cols: B T L W
[-38  48 -43 -13] -> Q
[-33  48 -35 -56] -> D
[ -39   18 -112  -35] -> V
[ 51  62 -19 -46] -> M
[-38  48 -43 -58] -> J
down: [-56 -35 -46 -58] : W
which: [-38  48 -43 -58] : J

cols: rikip Potuk dum kar vati Zegi gof kos tugat dege
[  3  11  11 -25  14  14 -11  17  17  16] -> Lalib
[-1 -2  4 -3  5  4 11 12 17 11] -> risa
[ -2 -20   1 -21   2   1  -7   7   6   7] -> Zal
[  6 -24  11 -25  14  14 -11  17 -83 -77] -> matif
back: [11  4] : risa
Table of tags by key:
[-2] -> Q_710
[11] -> Q_405
[-20] -> Q_392
[-24] -> Q_576
[2] -> Q_342
key Zal 2:  : Q_392

cols: rupat Gid miba zab Kolib Gibuk
[ 61  43 -18 -58 -61 -33] -> N
[-38 -38  71  50  31  52] -> U
[ -3   0  43 -25 -84  40] -> H
down: [-33  52] : Gibuk
Table of tags by key:
[-38] -> Q_424
[52] -> Q_97
[-37] -> Q_798
[43] -> Q_540
[51] -> Q_647
key U 2:  : Q_424
down: [ 61 -38] : rupat
after: [0] : [43]
back: [31 50] : U
down: [-61  31] : Kolib

cols: pufet dolek beval bis tize feb Naloz firad
[35 47 20 20 13 16 14 23] -> ruze
[11  8  6 33 11  7 14  9] -> zeko
[ 37  14   6   6  20  14 102   6] -> paz
[15 11  9 32 14  6  7 19] -> firaf
[15  7  9  6 14 10 22  4] -> Gat
[ 6  9  9 13 20 21 15  8] -> zuzug
[ 6  8  6 19  8 14 22  4] -> razu
[31  6 10 13 32 22  6 53] -> vekep
[24  9  9 26 14  6 12  9] -> kib
[ 9  9 27 14  8 15  8  5] -> zagol
[14  6 30 13  8 16 39 52] -> Nizev
[15  9  9 18 14  9 11 27] -> zazi
back: [ 8 14 27  9] : zagol
back: [14 26  9  9] : kib

cols: muror pov velu feze mil ren nefu Muvot vupag sitip
[  6   1  89  72  43 -30  11 -31 -26 -60] : vali
[-31 -19  -9  37 -31  20   3 -34  40  60] : pev
[-18  -6  48  28  36 -46  20  -7 -55  38] : Mivu
down: [37 28] : feze
after: [-30] : [11]
tags:
[20] -> Q_332
[11] -> Q_218
[3] -> Q_913
[4] -> Q_196
[-31] -> Q_317
key pev 7:  : Q_913
after: [36] : [-46]

cols: Fipe Dag faz zumi
[ 53 -22  73 -44]  deda
[ 53 -22 -87 -44]  leki
[-23  73 -44 -36]  fabel
key -> tag
[72] -> Q_627
[73] -> Q_365
[52] -> Q_755
[-44] -> Q_185
[53] -> Q_155
key deda 3:  : Q_365
which: [ 53 -22  73 -44] : deda
which: [-22  73] : deda
back: [-44  73 -22] : deda

cols: buti pas gud Modib pati
[-20 -45 -10 -32 -30]  lavek
[ 15 -13 -24 -49  -3]  pok
[ 76  82 -28 -11   2]  tase
[  2 -36   9 -49  14]  kesil
[ 96  90  20 -48 -15]  leve
[ 48  19 -22 -61   1]  zazo
[63 73  7 -5 -5]  Bapiz
[ 87 101  23 -10   0]  nul
[55 77 29 14 -6]  Dudem
[ 22  41 -54  38 -54]  Migum
[ 67  69   3 -21  -1]  zis
after: [3] : [-21]
after: [22] : [41]
which: [101  23 -10   0] : nul
back: [-22  19] : zazo
tags:
[29] -> Q_843
[-20] -> Q_921
[56] -> Q_604
[54] -> Q_253
[55] -> Q_96
key Dudem 1:  : Q_96
back: [  1 -61] : zazo

cols: mub salu mab giner
[ 14 -33 -82 -22]  lunas
[ 10 -55  72  23]  lomop
[ 29 -18  89  -1]  kes
[-86  28  22   0]  gove
key -> tag
[23] -> Q_57
[28] -> Q_828
[27] -> Q_806
[-86] -> Q_587
[-18] -> Q_268
[22] -> Q_274
key gove 2:  : Q_828
after: [-18] : [89]

cols: zope Febi bikem vugi
[-77  69  84 -67] : mumad
[-81  53  75 -92] : meno
[-73  65  81 -63] : gubep
[-79  69  69 -74] : timab
[-83  63  67 -85] : Porik
[ 69  86 -67  55] : gomeb
back: [-67  84  69] : mumad
which: [-73  65] : gubep
back: [ 69 -77] : mumad

cols: gak Vef vami makag vev daleb varud
[ 95 -13 -47  22 -83 -13  78] -> runid
[ 95 -86  65 -41   7  31 -52] -> Supun
[ 94 -91   3 -37  20 -78  -2] -> lavi
[ 94 -81  59 -31  -3  24 -10] -> zuvok
[ 95   0 -79  57  17 -47  -6] -> kiz
[ 95 -74  46 -13 -20  19  18] -> kovaf
[ 94 -91  54 -37  20  -3  28] -> Gubuv
[ 95 -63 -11  12  33   6 -76] -> fose
[ 94  21 -92  23  56 -27 -39] -> vilag
[ 94 -39 -22  54 -45  -4  20] -> rafi
[ 94 -73   5   2  37 -62 -14] -> Ganuk
[ 95  55 -73 -62  44  56 -13] -> kal
key -> tag
[-6] -> Q_900
[-52] -> Q_288
[7] -> Q_39
key Supun 7:  : Q_288
after: [17] : [-47]
after: [2] : [37]
back: [ 18  19 -20 -13  46] : kovaf

cols: Pipov Fekib deko Moge kanef
[ 51  -9 -58 -56  -7]  rebe
[ 22  -6 -43 -43  12]  nonu
[ 62 -50 -18  66 -34]  vovi
[ -9  51 -84  -6  69]  nakiz
[ 59  83 -43 -43 -83]  Guvaf
[ 21  35 -18 -37  19]  Dorag
[ 45 -24 -12  33 -49]  Guzal
down: [ 69 -83] : kanef
which: [ 22  -6 -43 -43  12] : nonu
which: [ 51  -9 -58 -56  -7] : rebe
after: [-12] : [33]
which: [ 45 -24 -12] : Guzal
after: [22] : [-6]

cols: suf Mal vofi Dedo tonob
[58 -6 92 30 58] = dudo
[ 37 -18  72  25  59] = lipa
[-82  13 -63 -63 -60] = Mak
[-82  13  12  72  36] = fasoz
[-82 -61 -63 -63 -60] = niros
key -> tag
[-18] -> Q_276
[37] -> Q_702
[72] -> Q_241
[25] -> Q_852
key lipa 4:  : Q_852
after: [12] : [72]
down: [ -6 -18  13  13] : Mal

